Each row below holds a small network's activations on one input, seen along a few directions.
Each table varies a few parts of the input and shows all the possible inputs, shuffled.
A made-up example of a description, with smaller parts first: ring(5) and (point or line(11) or (values(2) and line(6))).
Shared parts are said once, and a part with two or three values counts as separate values.

Other details of the inputs vary at random and push rows far along two fixed directions, the same in every table; ignore that.

Rows:
r1: [-18   0  51   8  12 -17 -44 -28  54 -23  42  51  37]
r2: [-24 -15  45   7  19 -39 -43 -22  48 -39  32  53  33]
r3: [ 22  11 -24 -31 -16  23  31  28 -10   7 -23 -21 -10]
r4: [ 18 -13  31 -66 -18 -14 -10  26  50 -47   2  21  56]
r5: [ 33   9 -21 -24 -23  20  22  27 -17   8 -24 -27  -5]
r6: [ 21  -3  37 -52  -7   9 -16  36  39 -39  22  11  67]
r7: [  7   0  -3 -31   4  -6  25  43 -45  21 -26 -31   8]
r8: [-19 -10  -8  35   6 -10   3 -36  -6   7   4   7 -41]
r9: [ -8   5  -4  38   4   9  -1 -46  -9  17  11   6 -27]
r10: [ -1   3  -1  42   0   6  -8 -42 -11  23   7   8 -27]
r11: [-23  -2  -6  47  12   4  -9 -28 -11   8  15  -5 -27]
r12: [-24  -1  -8  46  21   1  -4 -22  -9  14   6  12 -28]
r13: [ 16   6  29 -57  -3  -6 -14  40  44 -37   7  25  63]
r14: [-11  13 -10  33  -1  -2  -4 -48  -6  13   6   3 -31]
r15: [-29   9 -19  41   3 -15  -6 -29   4  13   5  -1 -29]
r16: [ 16   0 -34 -30 -11  10  34  29 -13   1 -31 -17  -6]
r17: [-11   5 -10  34  15   8   3 -40  -9  21   5  23 -29]
r18: [-25  -4 -12  45  10 -11  -8 -27 -10   3  14 -10 -30]
r19: [-23  20 -13  40   6  -4  -7 -29   2  19  10   4 -30]
r20: [-18   5 -18  45  -2 -18 -17 -30  -4  14   4  -7 -25]
r21: [ 22  11 -29 -32  -8  21  32  29 -15   7 -26 -12  -7]
r22: [  8   7 -36 -21  -7   8  29  43  -9   3 -27 -24   1]
r23: [-17   1 -17  34  -3 -13  -2 -48  -4   7   1  -2 -30]
r24: [ 27   7 -19 -12 -12  30  17  41 -17  14 -11 -31   3]
r25: [  9 -11  65 -64  12 -16 -21  37  13 -20   5  20  76]
r26: [ 22  -9 -15 -22 -11  30  31  28 -21  -3 -19 -30  -7]
r27: [-16 -22  55  -2  19 -22 -41 -38  45 -37  30  67  32]
r28: [-18  -8  -3  37   9   5   1 -37  -8  12   4  11 -37]
r29: [-16   0  46   8  19 -19 -42 -26  49 -22  37  59  40]
r30: [ 20  -8 -21 -12 -13  11  17  46 -19  -1 -16 -39  -5]
r31: [ 18 -11 -26 -27  -4  13  36  35 -19  -4 -26 -17 -12]
r32: [ 24   4 -19 -26 -11  34  34  29 -12  11 -17 -18  -7]
r33: [-31  13   0  27  14 -33  -9 -34 -31  37  -5   1 -13]
r34: [ 12  23  -7 -37   3   5  21  36 -38  34 -26 -28  13]
r35: [ 26   2  34 -53 -16  -5 -26  39  41 -37  11  10  64]
r36: [-26  -1  -5  46  14   3  -6 -23  -5  14  10   4 -32]
r37: [ 33 -25  49 -56 -14   3 -18  32  34 -46   5  18  59]
r38: [ -7 -12  -4  42   0 -13  -7 -38 -13   8   2   0 -36]
r39: [-20   4  73  -5  28 -35 -51 -37  25   2  34  54  55]
r40: [ 10   6 -34 -20 -16  10  23  37 -11  -2 -17 -42   1]
r41: [ 21  -6 -16 -11 -10  26  15  46 -21   4 -15 -34  -2]
r42: [ 28  -3 -27 -23 -26   9  24  27 -15   2 -29 -33  -5]
r43: [  9  -4 -23 -17  -7  13  28  48 -12  -2 -16 -33  -9]
r44: [-20  19 -14  40   5  -3 -11 -34  -5  14  14  -4 -25]
r45: [-15 -10  -7  37   4 -10   0 -41 -11   2   6  -2 -36]
Each input here is: ring(5) and (point or (values(2) and line(4))).
Question: Changing only the ring(5) part turns r22 into r2. The same change can be made to r42. Which row results?
Answer: r38
Question: Changing only the ring(5) part turns r20 into r35. The same change can be made to r40. Which row results?
Answer: r44
Question: Change only the values(2) part in r13. List by row number the other rows that result.
Answer: r21
Question: Change only the ring(5) part in r33. List by row number the other rows that result.
Answer: r7, r25, r34, r39

Rows:
r46: [-30 -12 -10  58  20 -33 -12 -43 -32  35  -7   8 -42]
r47: [ 22 -13 -42 -25 -12  36  50  47 -25 -14 -22 -45 -22]
r48: [-21  10 -39  78   1   0 -15 -41   5   9  19  -1 -51]
r49: [ 44   6 -49 -13 -33  65  38  50   7  -1 -15 -31 -24]
r50: [-33   8 -38  79  -1 -12 -22 -38   3   8  13 -10 -44]
r51: [-23 -11 -14  65   7  17   8 -63   1   5  17  11 -65]
r52: [ 29  23 -29 -38  -5  57  52  40 -23  32 -29 -14 -13]
r53: [-18  20   5  59  28  16 -10 -56 -37  53  13   7 -33]
r54: [ 15 -32  37 -76 -14  -7  -8  54  47 -77   7   2  71]
r55: [-26 -11  54  -2  -2 -60 -61 -62  57 -47  32  53  44]
r56: [ 16   7 -55  -7 -27  10  26  73 -12  -2 -25 -65 -11]
r57: [ 35   1  64 -81   2  12 -18  52  21 -28  16  17  94]
r58: [-24 -12 -17  64  10  12   4 -61  -6   1  18  10 -61]
r59: [-34 -14 -21  66  13  -7   3 -53 -12   2  12  -4 -53]
r60: [ 24  25 -30 -35  -3  46  53  43 -25  32 -32 -21  -8]
r61: [ 47 -25  51 -81  -9   8  -8  47  36 -48  -5  40  71]
r62: [ 37 -12  34 -90 -25 -12  -8  34  46 -61   1  15  73]
r63: [ -7   5 -15  48  -8  11   2 -81   1  21   7  22 -60]
r64: [  4  23 -38 -35   1  16  41  56 -40  30 -35 -39   4]
r65: [ 22 -10 -31 -27  -8  12  35  54 -45  17 -45 -34  -6]
r66: [-31 -12  58  -1  -2 -76 -62 -53  56 -44  33  46  42]
r67: [ -8   3  91   5  21  -6 -58 -55  46 -11  52  72  52]
r68: [-27   8  64  -4  30 -32 -53 -50  56 -21  41  78  52]
r69: [-23   5 -24  52  -1 -23  -3 -68 -15  18  -1   0 -44]
r70: [ -3  24 -33 -36   2  -5  36  68 -43  34 -36 -52  -1]
r71: [-44 -29  64  10  13 -65 -60 -35  59 -60  44  38  32]
r72: [  6 -15 -37 -22 -14   8  43  60 -28 -10 -28 -62 -19]
r73: [ 12   8 -52  -8 -25   4  22  75 -12  -2 -27 -69 -13]
r74: [ 19   3 -58  -8 -25  16  26  68 -10  -1 -25 -63  -9]
r75: [ 39 -10  22 -62 -24  12 -20  58  71 -68  15  13  72]
r76: [ 48 -24  55 -81 -12  12  -4  46  43 -44  -6  41  69]
r77: [-15  10 -34  78  -3  13 -14 -47  10   9  21   8 -53]
r78: [-16 -25  69   8  20 -49 -58 -46  44 -32  30  75  46]
r79: [ 39 -25  47 -81  -5  -7 -11  53  31 -48  -5  33  76]
r80: [ 15  -8 -25 -28  -6  -9  31  66 -47  21 -47 -46 -11]
r81: [ 13  22 -37 -34   3  22  47  53 -38  30 -33 -35   4]
r82: [-17 -13 -13  62   6  28   9 -66   3   6  20  18 -70]
r83: [-14   7 -20  51  -3  -4  -1 -77  -9  17   4  14 -53]
r84: [ 27  17 -16 -26   1  39  37  51 -55  40 -24 -48   9]
r85: [-22 -30  58   9  14 -24 -49 -55  68 -62  49  62  29]
r86: [-32   2 -23  51   0 -39 -10 -63 -16  20  -2  -9 -44]
r87: [-36  27 -19  52  29  -7   1 -49 -26  43   7  16 -38]
r88: [-14  10 -30  78  -6  17 -10 -49  17  13  20   9 -56]
r89: [ 19  -2  67 -79   0 -16 -25  65  17 -23  13   0  97]
r90: [-24   8 -38  80   0  -5 -15 -39   4  10  15  -7 -45]
r91: [ 17  13 -17 -27   1  23  30  57 -57  43 -24 -57   9]
r92: [-14  20   7  58  23  22  -9 -56 -36  50  16  12 -35]
r93: [-15  -7 -10  58  21  -4  -5 -56 -25  31  -6  24 -50]
r94: [ -8  19  11  57  19  37  -5 -62 -27  55  18  20 -43]
r95: [ 23  25 -33 -36   0  42  49  46 -32  28 -30 -22  -4]
r96: [-28   1  84   5  25 -36 -71 -43  32 -13  48  55  65]
r97: [ -5  -8  -3  57  13  17   0 -64 -15  34   0  38 -60]
r98: [-34  -8  -7  59  18 -40 -12 -37 -34  34  -7   5 -43]
r99: [ 13   5 -38 -35 -26 -14  33  46 -31   7 -42 -63 -13]
r100: [ 40   5 -35 -37 -32  36  49  23 -14   5 -34 -32 -19]
r101: [  0  22 -35 -35   1   0  40  65 -42  33 -34 -47   2]
r102: [ 11  17 -12 -28   0  11  26  66 -59  42 -26 -64   5]
r103: [  8   2  42 -89   3 -25 -13  62  35 -31   3  14  93]
r104: [-11 -11  55  -4   1 -41 -54 -70  64 -46  36  65  37]
r105: [ 14 -35  38 -76 -12 -17  -8  57  47 -73   9  -2  71]
Question: Changing only one part turns r90 into r81. The same change can be made to r75. Which row results?
Answer: r68
Question: What do these inputs look like to the network?
Answer: line(6) and line(10)
Question: Change only the line(10) part in r97. List by row number the other rows that result.
Answer: r46, r61, r65, r76, r78, r79, r80, r93, r98
Question: Change only the line(6) part in r96. List by row number the other rows that result.
Answer: r50, r54, r55, r64, r65

Rows:
r106: [ 16 -12  -2 -19 -15  17   2  28  14 -40   3 -20  23]
r107: [ 40  -9 -17 -30 -35  21   8   9  33 -34  -4   8  12]
r108: [ 23 -25  -3 -13 -17   4  -8  47  23 -38   3 -17  11]
r109: [ 12  -6  23 -44   5   4   5  37 -14   0 -12   5  29]
r110: [-30  -4  41  29  40 -24 -33 -49   3  12  28  52  12]
r111: [ -2 -12 -17 -40 -14 -28  12  32  22 -40 -16 -10  17]
r112: [ 17  -6  25 -51  -2  -6   6  18 -16  -1 -13 -11  30]
r113: [-13 -10  15  38   4  -3 -29 -62  50 -24  21  54 -19]
r114: [-19   0  26  33  10  -8 -24 -60  36 -25  40  44 -16]
r115: [ 20  -9  26 -40  -2  -9   7  31 -14   2 -18  -1  34]
r116: [-31 -18  26  40   3 -10 -27 -57  41 -19  38  30  -7]
r117: [  8  18   9 -35  11   9   3  40   0   8   0  -3  44]
r118: [ -5  31 -58  21   0  28  39  31 -64  63 -33 -53 -49]
r119: [  3  33 -59  15  -4  21  40  13 -68  62 -32 -66 -50]
r120: [-40  29 -35  97  17 -16  -3 -58 -48  73  -4 -13 -70]
Question: What do these inputs look like to the network?
Answer: point or line(6) or (values(2) and line(4))
Question: Change only the line(4) part in r115. List by row number the other rows that result.
Answer: r109, r110, r112
